These are the activations of a small network on made-up records, seen along a few directions, one row for each record.
Each row is followed by the record's values for the fields RONE, VUKOD, PIR, MEKAB.
Other fields move the rows too, some of them a lot.
In the rows, 500 means zero.
Strong random noise was added to every row along 6 fixed directions; ignore it. To show where, here is one row again and again, with new noise each time:
[558 637 547 546 672 483 529 572 504 457 477 493 511 439 360 459 488 631
 662 455 547 290 538 476]
[435 656 706 664 376 621 514 452 529 487 239 707 434 300 479 343 352 588
 634 426 547 398 452 345]
[555 393 528 473 423 443 625 332 562 578 437 412 555 582 586 458 510 647
 428 639 461 613 488 723]
[530 615 628 461 607 528 507 671 508 418 390 538 626 567 353 458 521 565
 603 477 584 322 507 465]
[572 545 474 603 697 317 469 452 544 481 595 642 629 455 735 463 533 491
 602 585 491 353 643 662]
[614 549 457 428 524 394 635 389 559 544 507 332 489 489 382 447 392 746
 376 600 420 491 431 574]
[505 406 545 665 550 544 553 359 504 560 456 451 422 434 523 460 585 628
 777 478 572 462 595 672]
[536 645 581 508 486 469 541 484 551 478 390 567 532 422 443 394 361 624
 460 531 480 404 442 433]

[621 544 354 633 671 408 485 364 500 482 632 450 471 330 428 462 429 677
 604 523 482 322 498 576] : {RONE: kogup, VUKOD: visot, PIR: zodin, MEKAB: rikag}
[437 427 605 438 306 624 431 509 494 494 430 494 482 521 477 414 413 381
 464 512 525 578 392 450] : {RONE: kima, VUKOD: seso, PIR: zodin, MEKAB: rikag}
[446 630 716 294 590 574 587 830 478 453 406 389 525 730 319 531 590 448
 554 451 557 442 538 380] : {RONE: kima, VUKOD: visot, PIR: fev, MEKAB: fom}
[520 394 446 408 636 520 367 697 445 397 611 462 654 675 429 574 642 390
 545 465 591 433 544 558] : {RONE: kima, VUKOD: seso, PIR: zodin, MEKAB: rikag}
[435 312 474 596 251 601 329 308 522 478 433 552 465 399 440 350 341 440
 473 478 552 597 357 442] : {RONE: kogup, VUKOD: visot, PIR: fev, MEKAB: rikag}
[505 792 700 512 585 503 522 692 524 400 316 714 649 477 479 442 444 531
 552 452 542 280 498 356] : {RONE: kogup, VUKOD: seso, PIR: fev, MEKAB: rikag}
[524 483 545 559 546 686 639 591 384 559 442 438 477 550 398 655 704 564
 708 345 553 486 508 561] : {RONE: kogup, VUKOD: seso, PIR: zodin, MEKAB: kab}
[521 413 529 312 367 659 638 621 420 544 423 362 573 724 337 620 633 531
 386 465 512 651 412 533] : {RONE: kima, VUKOD: seso, PIR: zodin, MEKAB: kab}
[516 336 554 506 425 650 656 422 471 594 405 250 448 591 405 534 606 685
 599 482 518 605 437 685] : {RONE: kogup, VUKOD: seso, PIR: zodin, MEKAB: fom}
[427 356 588 405 432 624 426 565 478 477 500 308 395 572 304 415 481 432
 615 443 589 533 453 460] : {RONE: kima, VUKOD: seso, PIR: fev, MEKAB: rikag}
[524 319 478 473 528 530 671 487 428 612 553 347 479 682 627 694 798 545
 566 485 468 672 636 784] : {RONE: kima, VUKOD: seso, PIR: zodin, MEKAB: fom}
[562 483 356 643 546 400 377 288 550 462 577 526 495 293 481 357 334 606
 526 588 485 382 452 525] : {RONE: kogup, VUKOD: visot, PIR: zodin, MEKAB: fom}
[433 594 757 524 451 631 483 636 524 405 219 628 606 566 412 400 499 524
 631 438 610 399 479 426] : {RONE: kogup, VUKOD: visot, PIR: fev, MEKAB: rikag}
[504 834 726 595 512 564 781 622 476 571 261 703 454 435 604 580 531 620
 527 383 431 432 527 367] : {RONE: kogup, VUKOD: visot, PIR: fev, MEKAB: kab}
[535 218 363 455 326 606 499 292 488 579 565 169 319 473 283 455 422 640
 446 503 474 703 330 584] : {RONE: kogup, VUKOD: seso, PIR: zodin, MEKAB: fom}
[422 213 374 573 441 408 365 249 618 507 522 449 508 529 555 415 517 518
 539 656 592 593 562 675] : {RONE: kogup, VUKOD: visot, PIR: fev, MEKAB: fom}
[442 370 592 489 339 495 411 454 499 482 466 643 590 580 834 435 473 287
 454 588 461 635 514 599] : {RONE: kima, VUKOD: visot, PIR: zodin, MEKAB: fom}
[532 425 555 637 748 446 577 577 443 544 604 605 609 619 894 666 849 381
 795 435 534 459 766 812] : {RONE: kogup, VUKOD: seso, PIR: fev, MEKAB: rikag}
[492 587 560 670 593 629 687 465 450 595 428 353 229 368 321 572 592 724
 802 311 552 444 555 467] : {RONE: kogup, VUKOD: visot, PIR: fev, MEKAB: fom}
[441 594 655 712 665 575 611 575 420 565 488 607 405 450 707 576 693 408
 897 332 548 382 718 552] : {RONE: kima, VUKOD: visot, PIR: fev, MEKAB: fom}
[571 499 463 355 388 356 475 425 600 458 433 549 762 624 581 417 363 541
 145 742 416 577 364 588] : {RONE: kogup, VUKOD: visot, PIR: zodin, MEKAB: kab}
[505 294 453 572 502 595 303 431 502 408 490 407 525 488 265 372 494 548
 698 494 638 412 451 580] : {RONE: kogup, VUKOD: visot, PIR: zodin, MEKAB: rikag}
[411 172 477 519 378 712 483 408 448 564 452 258 377 627 340 575 722 529
 673 455 647 699 554 634] : {RONE: kima, VUKOD: visot, PIR: zodin, MEKAB: fom}
[533 701 415 647 480 459 598 414 508 535 482 724 484 294 649 589 406 563
 418 452 402 456 486 394] : {RONE: kogup, VUKOD: visot, PIR: zodin, MEKAB: fom}
[588 523 499 426 677 538 651 612 434 545 620 221 422 601 346 623 641 588
 623 441 487 436 537 606] : {RONE: kima, VUKOD: visot, PIR: zodin, MEKAB: rikag}
[552 743 402 567 673 341 557 485 488 487 583 551 369 307 507 520 403 613
 480 435 390 373 579 357] : {RONE: kima, VUKOD: visot, PIR: fev, MEKAB: fom}
[528 387 483 593 502 508 652 365 466 634 539 442 444 507 701 587 634 533
 596 458 449 632 573 712] : {RONE: kogup, VUKOD: seso, PIR: fev, MEKAB: kab}
[410 433 547 548 168 611 559 302 526 592 302 565 408 451 575 462 426 547
 334 538 464 748 402 465] : {RONE: kima, VUKOD: visot, PIR: zodin, MEKAB: kab}
[632 786 529 422 625 458 775 659 453 543 491 463 524 529 440 662 526 690
 376 463 367 424 446 450] : {RONE: kogup, VUKOD: visot, PIR: zodin, MEKAB: fom}
[475 518 508 442 370 528 481 459 530 504 442 457 428 423 363 407 346 535
 388 497 500 557 368 362] : {RONE: kogup, VUKOD: seso, PIR: fev, MEKAB: fom}
[526 547 489 486 580 358 529 496 508 528 602 555 544 529 803 524 517 392
 427 581 372 512 596 603] : {RONE: kima, VUKOD: visot, PIR: zodin, MEKAB: kab}
[552 561 487 539 472 467 567 420 514 541 513 495 437 385 538 480 407 568
 427 474 424 510 436 487] : {RONE: kogup, VUKOD: seso, PIR: fev, MEKAB: rikag}
[492 336 364 524 558 403 389 335 528 533 720 275 293 399 416 393 410 485
 601 559 500 508 533 529] : {RONE: kima, VUKOD: visot, PIR: fev, MEKAB: fom}
[467 485 459 548 635 485 438 564 481 487 615 552 452 460 584 557 594 371
 688 461 540 389 646 514] : {RONE: kima, VUKOD: seso, PIR: zodin, MEKAB: rikag}
[453 320 477 663 479 657 402 436 428 508 498 479 384 403 457 480 559 484
 757 374 591 493 497 541] : {RONE: kogup, VUKOD: seso, PIR: zodin, MEKAB: kab}
[362 473 629 591 157 569 417 336 550 488 240 748 454 390 675 350 330 423
 375 509 491 667 439 360] : {RONE: kima, VUKOD: visot, PIR: fev, MEKAB: fom}

Which values does each new row have?
[480 679 664 597 444 546 666 506 508 552 302 696 532 461 668 525 506 584
 489 492 441 494 488 482] : {RONE: kogup, VUKOD: visot, PIR: zodin, MEKAB: kab}
[631 528 419 485 593 321 739 385 518 612 607 397 486 544 670 615 572 659
 369 571 336 588 547 719] : {RONE: kogup, VUKOD: visot, PIR: fev, MEKAB: rikag}
[442 430 586 559 352 545 477 418 496 555 464 602 489 460 767 455 480 344
 507 540 466 601 497 556] : {RONE: kima, VUKOD: seso, PIR: zodin, MEKAB: fom}
[400 480 478 408 386 541 571 484 547 514 356 391 400 579 288 570 527 636
 384 499 559 613 519 368] : {RONE: kima, VUKOD: visot, PIR: fev, MEKAB: fom}
[620 662 322 491 857 257 482 585 507 459 757 465 516 442 448 568 509 542
 523 511 452 289 600 476] : {RONE: kogup, VUKOD: visot, PIR: fev, MEKAB: fom}
[432 481 463 447 397 530 425 456 527 495 528 434 366 404 404 430 349 461
 468 511 496 530 437 372] : {RONE: kima, VUKOD: seso, PIR: zodin, MEKAB: fom}
[493 511 419 520 499 519 284 537 498 381 529 566 553 412 325 419 357 452
 480 493 579 387 379 334] : {RONE: kogup, VUKOD: visot, PIR: zodin, MEKAB: fom}
[493 695 398 677 533 451 463 412 537 481 498 722 402 219 523 506 359 554
 504 441 468 370 504 319] : {RONE: kogup, VUKOD: visot, PIR: zodin, MEKAB: rikag}
[528 589 542 584 478 559 563 478 501 515 413 573 564 452 502 491 476 571
 510 476 474 452 435 506] : {RONE: kogup, VUKOD: visot, PIR: zodin, MEKAB: kab}
[424 305 525 550 433 602 585 402 453 612 485 377 343 537 526 574 700 520
 671 437 572 662 621 640] : {RONE: kima, VUKOD: seso, PIR: fev, MEKAB: rikag}
[632 534 388 326 446 412 611 441 539 538 556 314 540 567 363 540 391 662
 171 613 372 592 326 533] : {RONE: kogup, VUKOD: visot, PIR: zodin, MEKAB: rikag}
[492 631 675 502 472 506 721 530 520 584 349 575 516 526 652 506 540 584
 489 511 435 528 521 543] : {RONE: kogup, VUKOD: seso, PIR: fev, MEKAB: kab}
[480 734 585 409 553 447 346 772 520 344 445 776 695 497 491 428 368 322
 371 469 514 332 436 233] : {RONE: kogup, VUKOD: seso, PIR: fev, MEKAB: kab}
[559 608 463 489 567 375 618 501 557 505 495 595 617 542 604 579 520 609
 385 594 431 447 532 579] : {RONE: kogup, VUKOD: visot, PIR: zodin, MEKAB: rikag}
[478 611 570 496 640 611 363 764 415 380 544 578 566 505 365 506 524 313
 689 368 593 275 510 337] : {RONE: kima, VUKOD: visot, PIR: zodin, MEKAB: rikag}
[515 525 517 503 448 393 473 457 560 485 480 664 638 524 696 473 460 423
 338 597 466 539 475 537] : {RONE: kogup, VUKOD: visot, PIR: fev, MEKAB: rikag}
[443 478 510 589 528 486 495 402 511 556 541 435 314 401 527 439 463 488
 649 485 509 496 574 493] : {RONE: kima, VUKOD: visot, PIR: fev, MEKAB: kab}
[444 334 610 495 512 555 540 506 462 542 475 393 422 633 594 510 659 434
 715 476 535 586 632 654] : {RONE: kima, VUKOD: visot, PIR: fev, MEKAB: fom}
